Each row below holds a small network's activations on one input, seen along a few directions.
Each table varies a few parts of the input and shows all the possible inputs, shuffled.
A made-up example of a description, with smaller parts first: one of 5 places around a ring, together with either a single point or (one of 2 separate values, together with one of 4 places along a line) or one of 9 places along a line.
Shared parts are said once, and a part with two or three values counts as separate values.
In the rows, 128 means zero.

Other details of the inputs shift rows strongly along three fixed directions, in all tables alike. That doesn't count.

A family of inputs:
r1: [ 86 103 109 135 127 103 132 110 131 112 137]
r2: [137 122 186 144  72 102 170 125  59 122 170]
r3: [184 106 156 174 193  58 139 107 128  98 148]
r4: [193 171 166 117 103 140 154 180  93 132 138]
r5: [191 220  96 109  85 192 154 205 119 169 114]
r6: [150 138 169 126  69  99 178 141  55 128 169]
r7: [158 128 157 149 115  86 162 134  85 115 155]
r8: [ 65 123 134  97  62 159 132 131 107 138 138]
r9: [114 147  52 100 105 205 114 138 147 163  84]
r10: [205 161 142 119  88 161 148 148  81 147 109]
r11: [136 136 120 121 128 134 118 119 151 144 114]
r12: [155 142 173 120  96  85 170 137  79 126 169]
r13: [105 134 107 107  65 190 113 143 121 158 112]
r14: [125 141 126 105 138 138 122 139 147 119 116]
r15: [156 128 177 146 122  98 158 137  91 115 154]
r16: [116 107 101 145 172 152  97 123 172 116 116]
r17: [174 164 132 141 128 128 144 171 130 122 144]
r18: [ 51 115 174 121  69 107 105  94  46 135 172]
r19: [ 77 120 136  94  71 115 150 118 101 141 153]
r20: [ 90 103 134  99  58 155 132 101  86 154 114]
r21: [181 109 165 160 185  95 121 130 138 104 136]
r22: [115 167  58  87 126 171 127 145 159 147  93]
r23: [ 61 113 121 102  89 149 120 129 134 124 135]
r24: [106 128  71 137 150 155  98 125 186 139 107]
r25: [ 88 132 115 116 118 113 131 126 150 136 135]
r26: [203 192  88 127 190 129 137 165 173 119 118]
r27: [145  94 175 173 192  47 136 127 134  77 168]
r28: [ 69 107 114 122 158  91 111 111 177 109 124]
r29: [149 128 189 132  75 116 169 144  56 128 160]
r30: [ 67  56 195 118  85 101 127  80  87 122 152]
r31: [207 169 118 157 199 124 130 185 162 103 127]
r32: [100 100 115 118 162 137  91 107 177 116 100]
r33: [ 60 142 138 102  73 146  97 117  63 153 138]
r34: [ 45 117 119 112 162 102  65  79 136 116 127]
r35: [104 165  78  93 109 177 117 163 162 149  98]
r36: [198 168 111 131  83 194 145 166  86 157 111]
r37: [148 108 202 127  66 128 150 131  54 138 155]
r38: [ 90  94 151 123 100 105 123  95 123 142 137]
r39: [208 171 112 165 202 121 144 162 154 114 116]
r40: [114 150 110  99 128 140 119 137 164 130 113]
r41: [178 135 134 164 173 104 130 136 149 130 135]
r42: [174 183 132 115  85 158 151 188 105 148 130]
r43: [ 59  77 188 111  82  83 144  82  91 113 153]
r44: [118 132 113 105  87 202 121 133 114 162  96]
r45: [173 131 137 168 194  54 149 140 143  94 165]
r46: [169 120 150 158 200  36 148 113 140  82 156]
r47: [175 186 139  93  83 184 149 182  97 151 120]
r48: [ 96  89 116 146 176 103  96 100 180 116 121]
r49: [134 159 110  96 132 159 121 155 156 127 106]
r50: [172 123 140 158 128 111 146 131  97 121 150]
r51: [170 101 168 168 143  80 146 114  93 117 143]
r52: [116 117 118 111  93 149 135 116 104 148 124]
r53: [138 129 109 131 141 171 108 142 148 136 106]
r54: [ 73  67 135 139 158  98 107  64 155 111 114]
r55: [109 120  90 141 156 134 103 121 178 139 112]
r56: [ 85 112 119 113 118 108 134 105 127 123 124]
r57: [172  94 167 189 178  78 138 109 118 104 144]
r58: [ 99  95 152 123  80 144 135  99  91 147 123]
r59: [ 50  72 149 126 148  79 119  95 144  97 150]
r60: [123 183  44  90 125 191 128 159 162 153  91]
r61: [137 143  81 122 122 170 122 141 145 150 117]
r62: [102 162  61 100 156 148 104 134 206 135  94]
r63: [146 137  95 114 138 149 121 122 144 139  99]
r64: [207 141 141 168 199 102 119 140 161 110 127]
r65: [ 57 115 126  92  90 146 122 123 132 131 129]
r66: [ 95  94 103 139 159 145  91 118 173 112 116]
r67: [116 109 138 114 104 121 134 107 113 143 136]
r68: [ 89 109 107 131 169 106 118 100 167 110 115]
r69: [ 73  87 111 123 149 143  91 108 170 127 107]
r70: [104 118 129 117 103 115 145 117 108 128 135]
r71: [122 119  93 121 171 125 110 107 176 129 111]
r72: [ 92 134 105 100 119 159 122 126 144 134 104]
r73: [194 171 129 118 116 169 125 160 131 148 107]
r74: [166 187 155 125 123 137 112 149  63 142 139]
r75: [ 64  62 125 135 154 114  93  94 162 109 127]
r76: [ 98  90 133 134 118 102 127 102 123 131 145]
r77: [158 160 134 117  69 138 168 157  75 138 154]
r78: [171 140 168 132  70 146 144 155  80 150 141]
r79: [216 166 122 160 211 103 139 150 161 101 115]
r80: [ 91  97  79 138 159 139 101  99 166 126  99]
r81: [180 141 100 161 167 161 120 140 149 126 109]
r82: [ 65  56 184 140  70 112 133  80  77 123 157]
r83: [ 55 108  84 112 127 115 120 109 162 120 142]
r84: [157 132 179 116  65 157 147 126  68 150 122]
r85: [176  97 173 176 182  77 137 101 119 104 140]
r86: [147  97 165 182 189  45 146 111 129  84 160]
r87: [197 178  93 135 182 130 135 152 160 114 104]
r88: [110 122  93 112 163 169  90 117 182 127  86]
r89: [185 156 107 166 199 129 130 158 163 100 128]
r90: [ 91  91 115 136 169 134  99  91 167 118 101]
r91: [141 137 188 159 155  64 111 118  67 111 173]
r92: [ 80 107 108 112  89 186 111 113 126 151 100]
r93: [204 160 150 132 103 140 159 159  85 155 142]
r94: [116 175  89 103  76 175 137 165 134 159 121]
r95: [ 52 116  98 102 129 115 116 107 175 132 121]
Description of these inputs: one of 5 places along a line, together with either a single point or (one of 2 separate values, together with one of 9 places around a ring).
- The inputs of r62 and r5 match in every part but the place on the line of 5. If r14 is changed in the same way as r62 into r5, which row does it become? => r27
- The inputs of r16 and r30 match in every part but the place on the line of 5. If r94 is changed in the same way as r16 into r30, which row does it become? => r95
- The inputs of r34 and r18 match in every part but the place on the line of 5. If r49 is changed in the same way as r34 into r18, which row does it become? => r23
- Change only the place on the line of 5 in r80. List by row number the other rows that result. => r10, r20, r36, r51
- Start at r40 and move only the place on the line of 5, one step at a time. The first step leads to r28. Which rows follow, in order? => r35, r42, r17
- Change only the choice among 2 separate values in r67. List by row number the other rows that result. => r12

A family of inputs:
r96: [113 105 183  96  91  79 145  98 103 124 144]
r97: [135 130 135 158 174  67 129  87 134 102 132]
r98: [161 149  74 116 118 170 136 155 160 167 105]
r99: [111  69 164 135  67 178  95  91  91 164 114]
r100: [ 79 127 144  90  56 139 116 131  91 173 150]
r101: [ 83 100 131 130  54 141 151 126 112 147 139]
r102: [ 68  77  86 115 104 133 123 108 162 136 130]
r103: [158 173 154 102  85 145 150 140 117 139 110]
r104: [ 92 138 104 119  80 182 119 149 132 145 131]
r105: [129 108  93 117 165 135 134 138 182 107 107]
r106: [ 64 119  90 131 140 147 112 114 136 112 123]
r107: [201 181 125 144 111 150 174 159  86 149 114]
r108: [149 153  75 122 186 114 111 112 161 126 104]
r109: [ 76 108 114 114 128 134 137 110 171 127  97]
r110: [103 120 138 163 180  81 110 113 120  92 147]
r111: [105  54 188 147  94 132 108  63  52 135 127]
r112: [187 172 175 165 151  89 146 143  73 122 155]
r113: [141 138  90 154 155 135 131 135 182 142 109]
r114: [134 161 115 148 157 129 104 144 161 142 128]
r115: [ 94  76 158 124  87  92 132  93 110 113 184]
r116: [161 160 130 114  95 153 117 172 101 149 148]
r117: [ 37  94 114 113 136 141 110 114 170 101 119]
r118: [178 154 111 117 104 146 165 145  89 153 118]
r119: [ 99 127 164  81  72 141 126 145  87 131 143]
r120: [137 130 103 105 159 148 123 136 173 100 121]
r121: [220  95 218 169 150 131 124 124  87 115 121]
r122: [118  96 131 170 156  83 152 108 120  97 140]
r123: [166 134 141 171 173  68 124 110 164 113 141]
r124: [160 117 119 152 193  88 131 109 134  82 157]
r125: [148 165  82  97 108 160 112 138 157 167 108]
r126: [155 156 105 122 121 179 154 172 152 130  94]
r127: [131 163 120 132 188 131 109 146 178 118 105]
r128: [104 120 192 128 105 101 134 135  94 106 152]
r129: [ 67  84 104  96 134 122 132 102 175 127 103]
r130: [110 116 135 142 191  68 109 106 121 112 149]
r131: [150 152  67 109 114 179 145 151 121 143 104]
r132: [157 170 154  91 109 148 133 168 104 149 128]
r133: [197 158 180 175 135  97 136 168  94 116 169]
r134: [113 143  87 118 167 136  95 135 132 117 123]
- What do these inputs look like to the network? => one of 3 separate values, together with either a single point or (one of 2 separate values, together with one of 6 places around a ring)
- The inputs of r129 and r98 match in every part but the choice among 3 separate values. If r105 is changed in the same way as r129 into r98, which row does it become? => r102
- Change only the choice among 3 separate values in r99. List by row number the other rows that result. => r111, r121
- Change only the choice among 2 separate values in r126. List by row number the other rows that result. => r105
- Change only the choice among 2 separate values in r127. List by row number the other rows that result. => r132

A family of inputs:
r135: [167 174 140 145 162 112 129 147 125 128 136]
r136: [194 117 148 172 146 107 160 121  85 116 147]
r137: [ 98 121 134  94 115 138 101 118 151 129 118]
r138: [188 163 157 150 166 137 129 167 136 104 127]
r139: [ 99 104 138 137 161  55 149 115 156  95 153]
r140: [146 133 101 154 150 143 141 122 147 130 109]
r141: [ 91 121  88 113 139 125 133 126 135 111 129]
r142: [ 94 101 148 118  80  84 142  87  72 142 156]
r143: [104 123  77 128 158 122 114 105 136 133 122]
r144: [ 99  55 158 182 120  93 114 124 133 114 178]
r145: [143 129 148 109 133 132 111 131 129 126 133]
r146: [136 144 131 107  37 181 169 143  82 141 123]
r147: [ 68 124 121 119 117 166  92 108 135 137 100]
r148: [ 98 127 130 101 130 137 103 123 170 125 115]
r149: [165 112 180 129  73 121 141 120  74 150 132]
r150: [ 63 141 144  84  37 156 132 136  67 138 137]
r151: [ 70 141 101  85 127 130 108 126 168 130 116]
r152: [177 161 111 123 125 191 135 180 151 133  90]
r153: [187 131 159 112  84 163 152 161  79 142 131]
r154: [183 120 194 150 103 114 155 134  85 134 140]
r155: [ 75 100  97 125 123 135 130  89 167 138 109]
r156: [136 154  76 132 146 151 126 135 119 136 113]
r157: [ 44 120 121  96  56 136 143 106  98 159 125]
r158: [127 122 170 135 158 105 126 138 148 106 138]
r159: [117 131 168 107  55 174 122 124  43 153 134]
r160: [209 120 126 174 187 101 146 121 118 118 140]
r161: [ 76 123 105 125 134 167  80 106 137 130  97]
r162: [125 108  93 116 136 145 140 120 147 127 123]
r163: [180 124 118 140 152 156 116 136 119 141 109]
r164: [138 158 121 131 160 107 110 128 142 134 125]
r165: [154 102 143 126 114 100 159 115 119 123 148]
r166: [126  77 137 149 175 108 121 119 146  91 128]
r167: [ 77 143 140 110  97 132 124 122 104 147 130]
r168: [ 79 106 119 142 152  77 131  95 147 122 138]
r169: [ 95 119 136 121 148 103 120 122 116  99 150]
r170: [ 62 116  99  93 145 129 101 114 144 120 133]
r171: [ 93 108 108 133 125 166 107 115 147 140  89]
r172: [ 71  99  98 129 127 137 132  93 164 139 107]
r173: [112 131 173 127 135  81 143 140 119 108 158]
r174: [142 143  97 125 129 160 152 145 161 124 108]
r175: [145 130 132 118 100 158 125 129 129 157 100]
r176: [131 100 139 136 164 113 131 136 175 111 119]
r177: [130 108 125 143 162 103 155 126 177 107 129]
r178: [ 91 123 126 113 132 140  90 101 156 140 109]
r179: [110 116 113 127 165 148  83 105 137 130 117]
r180: [143 167 106 111 134 146 107 135 112 152 120]
r181: [152 147 115 116 127 100 144 137 139 125 136]
r182: [167 158  98 115 142 119 142 150 139 128 131]
r183: [151  98 131 143 156 119 111 108 133 131 117]
r184: [100 145  68 137 146 144 112 117 142 126 101]
r185: [110 144 134 115 117 162 104 125 137 144 109]
r186: [197 138 140 152 165 101 169 150 157 107 138]
r187: [180 108 184 143  88 105 188 135  57 111 169]
r188: [ 97 113 142 162 175  75 104  97 116  98 143]
r189: [125 115 135 100  96 146 130 135 147 139 109]
r190: [182 145 139 132 142 154 147 174 152 127 109]
r191: [152 166  72 103 136 160 137 159 136 135 119]
r192: [164 138  97 100 128 181 118 155 155 145  96]
r193: [ 83  96 148 139 157 110  98 105 145  89 134]
r194: [192 168 161 144 178  83 147 169 135 102 154]
r195: [163 130 148 110  71 125 169 133 107 140 140]
r196: [ 95  84 116 164 147 104 126  77 136 109 125]
r197: [169 150  87 123 121 160 134 127 145 160  99]
r198: [ 99 151 102 103 110 136 152 148 147 131 120]
r199: [ 82 133  92 115 131 125 135 130 157 115 119]
r200: [ 62 142  95 119 136 147  96 116 141 134 105]
r201: [121 154  84 103 134 126 136 141 173 131 114]
r202: [ 98 106 153 134 104  63 144  89 104 130 153]
r203: [153 125 136 187 171 119  93 157 156 109 168]
r204: [191 169 124 146 178 122 116 146 104 129 137]
r205: [169 178  92 131 138 146 145 166 130 116 119]
r206: [184 140 166 148 113 146 150 152 102 145 118]
r207: [ 80 113 175 124 116  79 135 118 104 100 162]
r208: [134 112  97 140 156 168 103 124 138 131  94]
r209: [106 119 139 145 160  97 111 107  98 113 148]
r210: [106 149 141 113  39 145 160 130  56 157 133]
r211: [129 137 154 108  88 145 110 116  98 154 122]
r212: [118 116 181 111  86 140 131 135  70 121 150]
r213: [104 129 121 109  82 109 134 104  99 153 132]
r214: [173 179 133 132 139 176 117 162 134 145 104]
r215: [163 165 116  98 126 190 113 162 126 139 112]
r216: [159 103 150 149 158  67 160 113 161 102 146]
r217: [123 112 194 116 106  60 143 114  76 113 182]
r218: [ 68 115 145  95 106 144 115 122 152 128 123]
r219: [122 162  94 112 147 135  95 124 148 146 109]
r220: [ 94  60 178 145 115  90 133 101 108  94 143]
r221: [125 119  70 167 130 159 121 150 176 135 144]
r222: [100 124  84 159 126 122 119 150 151 130 166]
r223: [198 149 152 150  97 169 141 156  72 143 111]
r224: [113 123 126 177 164  90 102 150 146 109 185]
r225: [132 112 157  95  63 144 142 134 107 147 122]
r226: [164 147 145 136 179  71 125 142 145 103 147]
r227: [168 132 113 146 142 119 141 117 152 137 116]
r228: [125  91 123 139 131 103 134  83 125 133 133]
r229: [159 160 118 111 123 176  97 135 118 157 106]
- What do these inputs look like to the network? => one of 5 places around a ring, together with either a single point or (one of 2 separate values, together with one of 9 places around a ring)
- The inputs of r207 and r199 match in every part but the place on the ring of 5. If r204 is changed in the same way as r207 into r199, which row does it become? => r143
- Change only the choice among 2 separate values in r137. List by row number the other rows that result. => r211
- Change only the choice among 2 separate values in r204. List by row number the other rows that result. => r170
- Start at r169 and move only the place on the ring of 5, one step at a time. The first step leads to r212. Which rows follow, in order? => r166, r187, r141
- Change only the place on the ring of 9 in r229. List by row number the other rows that result. => r147, r159, r161, r178, r179, r185, r211, r214
